These are the activations of a small network on made-up records, seen along a few directions, one row for each record.
Each row is followed by the record's values for the fields Laba, Gof, Fopa, Nop.
Not every record has every field; a missing one is left out.
Other fields move the rows too, some of them a lot.
In the rows, 500 means zero.
Random noise pushes rows far along 2 fixed directions. That doesn't count. These rows show it; they differ only by the noise:
[594 474 324 675 227 637 520 516 588 497 547 480 603 397 590 589 579 542
 539 722]
[627 439 355 674 178 536 551 615 688 555 611 453 631 400 637 696 614 528
 526 783]
[629 466 394 551 392 646 512 568 558 419 410 470 620 408 580 610 539 420
 494 573]
[688 422 472 471 442 541 541 710 648 433 392 434 661 419 626 742 552 328
 451 546]

[405 524 389 553 445 586 579 407 475 416 436 580 435 395 431 361 515 454
 557 468]  Laba=v1, Gof=t2, Fopa=c2
[567 578 387 561 196 484 557 586 524 494 473 454 551 421 527 622 537 481
 602 695]  Laba=v1, Gof=t2, Fopa=c1
[525 423 713 315 469 346 450 533 548 539 502 492 478 433 644 505 615 189
 407 388]  Laba=v2, Gof=t1, Fopa=c2, Nop=d1
[480 403 590 344 783 510 480 486 371 498 352 487 407 453 537 311 471 333
 354 230]  Laba=v2, Gof=t1, Fopa=c2, Nop=d1
[343 525 515 584 351 361 552 260 493 621 710 530 338 492 395 354 543 646
 436 555]  Laba=v1, Gof=t1, Fopa=c2, Nop=d1
[550 540 416 561 459 503 492 586 402 435 502 457 555 346 674 501 555 450
 421 494]  Laba=v2, Gof=t2, Fopa=c1, Nop=d1
[509 433 597 542 290  71 396 428 657 693 871 551 312 708 344 540 776 624
 349 780]  Laba=v2, Gof=t1, Fopa=c2, Nop=d1
[737 503 486 384 453 540 440 655 543 488 365 596 571 407 494 624 536 285
 420 394]  Gof=t2, Fopa=c2, Nop=d1
[560 513 507 601 500 395 619 656 713 645 567 414 474 387 622 732 526 489
 565 644]  Laba=v1, Gof=t2, Fopa=c2, Nop=d1
[585 623 536 394 529 557 440 540 376 341 332 573 443 455 457 515 516 496
 493 386]  Laba=v2, Gof=t2, Fopa=c1, Nop=d1
[650 634 663 367 482 588 521 748 421 418 239 499 502 455 614 574 469  81
 541 262]  Laba=v1, Gof=t2, Fopa=c2
[415 368 548 375 842 459 468 580 631 368 286 444 628 471 611 605 339 413
 338 356]  Gof=t1, Fopa=c1
[557 545 442 446 566 623 651 536 459 390 353 479 545 530 565 570 425 322
 486 444]  Laba=v1, Gof=t2
[795 466 470 506 247 429 505 646 641 468 572 541 486 511 454 626 691 517
 478 680]  Laba=v2, Gof=t2, Nop=d1
[314 548 326 699 486 725 523 438 317 395 340 568 510 312 534 368 392 532
 671 452]  Laba=v1, Gof=t2, Fopa=c1
[432 572 455 640 297 511 344 278 498 576 661 637 432 701 216 396 680 763
 472 762]  Laba=v2, Gof=t1, Fopa=c2
[261 596 412 550 307 602 475 307 269 512 513 633 230 396 734 160 593 278
 563 490]  Laba=v2, Gof=t2, Fopa=c2
[696 418 584 282 542 424 569 757 638 498 379 478 516 644 337 659 547 437
 372 528]  Laba=v2, Gof=t1, Fopa=c2
[301 495 577 571 435 351 491 399 459 506 634 490 461 423 606 528 517 646
 533 595]  Laba=v1, Gof=t1, Fopa=c1, Nop=d1
[405 482 463 511 525 390 568 435 407 676 562 430 526 465 544 498 501 530
 492 529]  Laba=v1, Gof=t1, Fopa=c2, Nop=d1
[690 581 533 422 333 589 543 541 483 440 557 501 626 485 390 515 549 429
 587 592]  Laba=v1, Gof=t1, Nop=d1
[615 572 435 379 476 651 545 546 454 368 412 478 444 543 491 490 513 481
 522 632]  Laba=v2, Gof=t2
[439 548 458 597 473 620 469 442 666 490 641 515 592 631 190 377 440 852
 508 668]  Gof=t1, Fopa=c2
[396 613 367 605 305 741 533 327 358 453 520 521 470 605 264 343 420 743
 606 619]  Laba=v1, Gof=t1, Fopa=c2
[514 434 589 409 471 410 518 741 612 492 425 490 391 329 602 563 505  84
 445 385]  Laba=v1, Gof=t2, Fopa=c2
[320 423 422 543 403 255 456 587 552 554 585 513 429 359 675 560 513 406
 556 514]  Gof=t2, Fopa=c1
[488 582 317 399 461 686 482 571 321 462 432 564 524 392 615 556 449 312
 586 448]  Gof=t2, Fopa=c1
[458 553 529 373 859 798 441 555 355 252  79 438 546 448 541 419 238 417
 612 163]  Gof=t2, Fopa=c2
[572 492 404 631 175 498 499 519 512 467 572 501 532 501 519 525 650 519
 610 587]  Laba=v1, Gof=t2, Fopa=c1
[455 607 450 612 405 584 346 130 204 497 441 671 165 466 383 215 571 395
 577 319]  Laba=v1, Gof=t2, Fopa=c2, Nop=d1
[491 308 775 333 711 205 347 513 504 510 446 499 296 585 588 490 594 210
 301 255]  Laba=v2, Gof=t1, Fopa=c2, Nop=d1
[599 567 408 550 238 462 451 622 584 618 757 414 628 519 495 500 503 550
 518 685]  Gof=t1, Fopa=c2, Nop=d2
[570 620 483 413 579 677 405 472 547 345 405 610 610 469 300 361 378 528
 552 499]  Gof=t2, Fopa=c2, Nop=d2
[581 428 592 519 543 427 576 599 684 585 458 427 577 464 432 645 497 570
 363 470]  Laba=v1, Gof=t1, Fopa=c2, Nop=d1
[468 462 673 586 442 345 507 322 654 598 740 515 469 647 446 608 551 588
 409 704]  Laba=v1, Gof=t1, Fopa=c2, Nop=d1
[515 530 616 426 566 531 554 698 502 477 315 609 552 517 721 574 402 301
 537 285]  Gof=t2, Fopa=c2
[478 498 379 529 673 732 600 544 475 363 286 413 611 395 502 504 331 366
 510 363]  Laba=v1, Gof=t2, Fopa=c2
[512 522 272 604 400 759 552 481 479 532 466 530 667 457 469 429 379 598
 556 578]  Gof=t2, Fopa=c2
[401 605 371 463 531 627 374 490 404 415 473 481 474 407 449 484 473 480
 552 507]  Gof=t2, Fopa=c1
[432 521 609 485 198 353 478 646 586 574 596 473 345 369 773 525 639 246
 488 578]  Laba=v2, Gof=t2, Fopa=c2
[627 543 425 363 714 781 469 484 285 330 323 487 661 481 493 509 282 509
 511 480]  Gof=t1, Fopa=c1, Nop=d1
[605 513 612 559 331 536 460 532 566 564 606 547 524 571 481 514 607 688
 529 628]  Laba=v2, Gof=t1, Fopa=c2, Nop=d1

Which values does each new row have?
[595 499 741 230 777 293 463 686 505 314  84 461 491 517 547 679 489  25
 413 180]  Laba=v1, Gof=t2, Fopa=c2
[478 405 616 533 699 302 461 499 625 471 469 337 619 715 297 598 502 712
 449 506]  Laba=v1, Gof=t1, Fopa=c2
[576 459 488 479 506 541 533 516 523 498 398 347 595 587 453 604 455 567
 584 528]  Laba=v1, Gof=t1, Fopa=c2
[443 509 452 502 444 563 450 237 307 510 564 642 380 532 198 383 513 573
 536 511]  Laba=v1, Gof=t1, Fopa=c2, Nop=d1
[106 514 334 847 264 552 509 335 390 584 708 507 409 281 792 425 502 583
 681 703]  Laba=v1, Gof=t2, Fopa=c1
[610 471 609 472 203 209 472 760 791 605 623 481 383 511 572 623 748 313
 340 684]  Laba=v2, Gof=t2, Fopa=c2
[656 380 554 398 744 381 799 959 682 537 364 394 676 343 810 949 461 197
 445 383]  Laba=v1, Gof=t2, Fopa=c1, Nop=d1
[254 453 385 626 435 647 500 163 371 543 594 553 380 484 429 261 477 540
 521 609]  Laba=v1, Gof=t1, Fopa=c2
[505 618 424 516 439 693 592 678 347 439 350 597 509 206 722 537 470 412
 602 531]  Laba=v2, Gof=t2, Fopa=c1, Nop=d1
[465 404 489 574 715 528 538 438 609 596 509 471 616 514 544 532 342 731
 425 396]  Gof=t1, Fopa=c2, Nop=d1
[622 640 502 557 297 568 355 493 498 505 490 579 439 635 338 555 730 536
 536 606]  Laba=v2, Gof=t2, Fopa=c2
[558 575 467 524 335 584 481 450 290 397 360 587 523 385 486 363 470 363
 433 394]  Laba=v1, Gof=t2, Fopa=c2, Nop=d1
[169 427 495 644 651 520 486 349 480 511 597 426 449 433 628 541 436 573
 574 492]  Laba=v1, Gof=t1, Fopa=c1
[552 534 418 331 510 671 527 522 427 468 346 495 609 594 451 521 347 404
 459 543]  Gof=t1, Fopa=c2
[485 555 468 351 504 539 437 462 338 478 347 575 543 656 428 405 452 412
 420 352]  Gof=t1, Fopa=c2
[439 446 544 549 559 338 471 398 705 681 798 511 465 618 498 512 539 639
 505 540]  Gof=t1, Fopa=c2, Nop=d1
[556 689 259 606 176 794 502 428 368 370 538 611 493 425 444 430 577 631
 648 820]  Laba=v2, Gof=t2, Fopa=c1
[554 521 443 374 429 450 565 680 560 523 485 559 501 327 704 549 389 183
 501 472]  Gof=t2, Fopa=c2, Nop=d2
[853 433 832 107 479 303 418 833 585 415 432 494 400 587 428 666 636 113
 338 340]  Laba=v2, Gof=t1, Fopa=c2, Nop=d1
[531 446 581 534 581 425 587 704 630 534 443 337 593 509 698 718 452 313
 387 314]  Laba=v1, Gof=t2, Fopa=c2
[379 390 511 584 704 340 568 438 535 550 538 435 427 492 412 526 428 686
 466 425]  Laba=v1, Gof=t1, Fopa=c2, Nop=d1
